[[ 16.1  32.6  25.5 -17.8  10.9  21.0]
 [ -0.8  17.2   8.1  -6.1  16.7   9.0]
 [ -4.3   7.5   4.7 -20.5   4.9  10.3]
 [-15.1  10.9   1.8  -7.9  25.0   7.0]
 [ 21.2  18.8  11.8  -9.3  -8.2  26.5]
 [  4.9  23.2  17.1 -22.7  19.5   1.9]
 [-10.8  -3.0  -3.6 -20.8  -0.6   0.5]
 [-11.2  22.0   8.7 -10.7  29.8  23.3]
 [  2.8  10.7   2.9 -10.7  -1.0  12.1]
 [-21.1  -2.9 -15.8 -52.0  -8.3  16.5]] Out: 23.3

[[-14.8   6.1   3.2   1.8  43.3   7.0  44.3  34.7   1.2   7.2  44.2  -4.9]
 [-23.0 -17.0  -7.6 -17.6  23.4 -21.1  41.6   7.6 -10.2 -10.5  43.9 -17.3]
 [-40.1 -40.4 -36.3 -40.2  -2.3 -38.4  24.7 -22.0 -37.6 -35.2  30.7 -40.5]
 [-41.7 -38.7 -33.9 -39.4  39.2 -33.5  42.7   1.7 -35.2 -28.6  41.3 -40.8]
 [ 36.3  37.7  32.9  37.9  25.1  37.0   5.5  25.3  33.0  33.6   7.8  37.0]
 [-39.6 -37.6 -38.7 -38.4  38.5 -32.2  31.3  -9.3 -39.4 -30.3  35.2 -39.4]
 [ -4.2 -12.5 -26.6 -10.7 -24.8  -4.5 -43.7 -25.0 -25.8 -19.3 -44.5 -12.2]
 [ 41.4  38.2  40.5  39.7 -11.5  37.1 -12.6  22.4  41.2  35.9 -18.7  41.3]] Out: -39.4

[[ 20.4  11.3 -40.2  30.6 -38.1 -33.5 -47.9 -22.8 -12.3]
 [-35.1 -42.1  19.3  20.0 -33.8  45.0  13.7  36.0  10.9]
 [ 37.3 -37.2  48.1  38.7  28.5  45.1  24.5  37.9 -28.5]
 [-41.1  48.3 -24.8  49.1 -34.5 -35.3 -49.4 -47.5  40.6]
 [-32.2 -44.1  17.0  24.9 -40.9  47.6  10.0  41.8   0.8]
 [-21.5 -49.5   5.5  25.3 -39.6  36.6  -5.7  41.1  -0.6]
 [ 40.1 -30.9  43.6  35.1  38.4  30.6  16.5  43.6 -32.9]
 [ 42.2 -35.8  51.8  30.5  36.4  44.6  25.5  43.1 -34.0]
 [ 30.7  -5.3 -27.1  32.5 -10.7 -13.6 -40.5   1.9 -27.9]
 [-30.4 -48.9  10.2  14.6 -39.8  35.3  11.0  46.9  16.9]
 [ 30.7   9.6 -44.0  28.8 -25.7 -31.1 -40.4 -16.0 -13.4]
 [-34.1 -43.7  23.7  21.5 -40.6  42.5  12.8  40.4  10.4]] Out: 16.9

[[-29.3  49.1 -16.2  52.3 -21.6 -28.5 -24.0 -21.7]
 [-22.6  17.3 -16.3   7.3  56.1 -21.3  -7.7 -29.7]
 [-25.3  53.6 -32.7  49.7  -6.5 -30.4 -29.7 -28.6]
 [-10.6  -7.7  11.7  -3.4  11.2   0.5  18.5  13.4]
 [  8.0 -30.9  13.3 -27.1  10.0  14.9  21.6  19.3]
 [-28.0  27.3 -19.6  23.9  19.6 -24.1  -8.7 -16.9]] Out: 13.4

[[ -8.6  -5.4  -7.8  -3.8   7.6  -4.9 -16.3  -6.1   0.3 -18.5  12.3   8.2
   -5.4  11.5]
 [ -4.4  19.2   1.8 -12.7   5.5  10.3  -8.3   1.0 -11.9  28.4  10.7  -3.0
    1.9  -2.7]
 [ -6.5   1.1  -8.6 -14.7  13.0   4.5 -10.0   1.2  -8.7  36.6   4.0   8.2
    6.0  -4.1]
 [-10.9 -20.8   2.1   0.2   7.2   9.4   2.5  -1.7 -11.7  20.8  -2.5   0.5
   15.4  -6.3]
 [  3.6 -16.1  -9.2   5.8   2.2   9.3   5.2  -5.2   4.2  28.2  20.9   5.0
  -16.9  14.2]
 [  0.2  29.4 -13.0   3.0   9.0   0.3  -3.0   2.5 -11.5   7.0 -16.1   7.7
   -8.4 -12.6]
 [  3.6   9.8  -8.9   8.4  -1.5   2.0   4.2   0.9   5.1  37.2   5.9  -3.1
  -13.6  -0.5]
 [  2.1   4.5  -3.2   4.5 -20.5  -2.6   3.2   2.0  -8.9 -40.3  18.3 -10.4
   -8.4   0.9]
 [ -3.8  12.6   4.3  16.3  -0.3   4.7   4.7  -2.6   1.7 -20.0   8.8  -2.2
    2.3  -5.5]
 [ 11.2   2.9   0.2  -4.1   9.6  -1.4  -2.0  -1.8  -0.2 -16.3   8.6  -7.7
   -9.9   3.2]
 [-10.9   0.5  -2.6  10.2  -6.3  -0.3  -6.7  -1.0  -1.9  -1.3  -3.5   1.1
    7.3   0.5]] Out: -5.5

[[  5.9  16.1  29.7  32.1  39.1  -5.6  33.9  16.2  31.4  38.7  33.0  23.1
   30.1]
 [-31.8 -26.3   3.3  30.4  36.7  37.6  40.1  35.9  -1.3  37.7  36.4 -27.3
   40.1]
 [-14.5  14.2 -26.7 -37.9 -35.6  23.4 -31.6 -26.1 -29.3 -35.0 -31.2  14.9
  -27.5]
 [ 26.9  37.1 -21.6  -0.9  -1.2  37.0  -4.1  -0.7 -16.8  -3.1  11.8  35.7
    6.4]
 [-35.1 -32.7  31.5 -15.5   7.0 -26.6  13.9   0.8  17.2   2.2   2.1 -33.3
    1.7]
 [  6.4   1.1  36.6  16.7  32.0 -26.8  18.1  -2.6  30.1  34.3  18.9   0.3
   11.1]
 [-33.5 -25.3 -16.5  27.8  34.8  38.0  37.5  34.7 -17.6  30.5  38.0 -14.6
   35.5]
 [ 25.9   4.7  25.8 -38.3 -34.6 -36.1 -37.6 -37.4  29.7 -33.7 -37.8   1.6
  -35.3]
 [-38.2 -32.5  -6.3   3.3   1.7  29.6  27.7  32.0 -11.3 -14.8  21.1 -34.7
   27.7]
 [ -4.4 -37.0   7.4  22.8  -7.6 -28.6   0.3  10.7   5.0 -17.5 -14.2 -40.8
   -2.0]] Out: -35.3

[[ 38.2  22.8   0.7  20.1  -9.7 -21.8 -17.9   1.7  -5.7  37.1]
 [-42.2 -22.6  19.8 -10.5  34.6  40.1  35.8   3.8  11.3 -32.6]
 [  2.1 -49.3 -27.6   8.1  -7.1  31.4  36.1 -25.3 -38.9 -17.4]
 [-31.1 -35.1   4.4  -4.6  22.3  40.3  38.3  -7.9  -7.2 -30.9]
 [ 20.2  25.3  25.7  30.1  13.5 -26.5 -27.5  -5.3  -1.8  39.3]
 [ 24.0  33.1  14.6  10.9   2.9 -17.5 -15.9  14.9  12.9  30.2]
 [-21.1  -9.1  27.3  16.5  34.7   9.8   7.0 -10.7  -4.4  -1.7]
 [ 14.6 -37.3 -29.2   9.1 -13.9  21.6  27.7 -19.5 -34.3  -6.2]
 [ 24.5  21.1  -8.2  -9.8 -13.4   3.3   7.7  25.3  15.5  10.7]] Out: -1.7

[[-38.9  33.5 -39.9  50.0 -14.3  42.0 -37.6 -31.7  20.4  43.8  16.6  11.1
  -38.6  16.3]
 [-23.8 -39.0 -37.0  18.4 -39.1  15.6  33.0 -15.1  40.5 -11.9  28.6   6.7
   38.3  34.7]
 [  3.1 -29.0 -26.3  11.1   1.9  11.3  35.9   4.6  22.4 -41.8  -7.1 -14.8
   40.3  31.6]
 [  5.9 -16.3  -1.2 -17.3 -24.9 -18.3  -9.7   9.4  14.5  41.5  41.3  34.8
  -17.5   5.1]
 [-25.7  20.1 -21.4  23.3  23.5  32.0   2.2 -30.5 -19.5 -37.8 -34.7 -43.6
   13.1 -17.8]
 [ 32.2  -7.0  34.9 -35.0 -15.3 -31.8 -21.5  29.1  11.0  30.4  23.8  26.6
  -22.3  -9.9]] Out: 5.1
---
[[ -8.8  41.0  10.9   8.0  33.3]
 [ 18.6  -4.8 -15.8  26.9   8.3]
 [ -4.5  12.6  24.5   0.2 -18.9]] result: 26.9

[[16.2 26.4 44.4 30.9]
 [31.9 20.2 11.3  6.3]] result: 11.3

[[ 19.2   2.8  36.1  21.2 -34.7 -43.8  -9.6]
 [-33.1  18.6 -12.9 -33.2  41.0  22.9  -6.5]] result: 22.9

[[-49.7 -45.4 -38.6 -44.6   2.2]
 [ 19.1  20.9  16.3  55.6  23.1]] result: 55.6

[[ -1.6  -8.3 -32.5 -40.4  -1.3]
 [ 23.4  36.5  45.7  38.8  -3.5]] result: 38.8

[[ 46.3   4.4  -2.9  56.0]
 [ 33.0 -19.2 -54.2 -10.1]
 [ 38.8   8.3  21.6 -35.3]] result: -54.2

[[ -6.5  18.6  23.4  17.4 -18.4   5.2 -16.2]
 [ -4.8   6.5   2.8  41.2 -40.6  30.0   3.6]] result: 30.0
---
[[1405 3885 4119 7415 2802 6609 5326]
 [5405 8171 7862 5677 6193 4979 1855]] | 7862

[[67  2 30 55 28  4]
 [ 9 32 49 16 72 11]
 [75 15 38 28 26 33]] | 49

[[ 27 193 202  70  88]
 [ 89 205 254 139 221]] | 254

[[5608 5848 5566 5666 5669 5613]
 [2673 2666 2068 6404 7778 3279]] | 2068

[[6 3 9 5 3 4 5]
 [4 7 1 4 5 4 3]
 [4 5 4 5 6 5 5]] | 1

[[-367 -995  169   45  329   47  342]
 [  78  804  145 -294  476  115 -442]] | 145
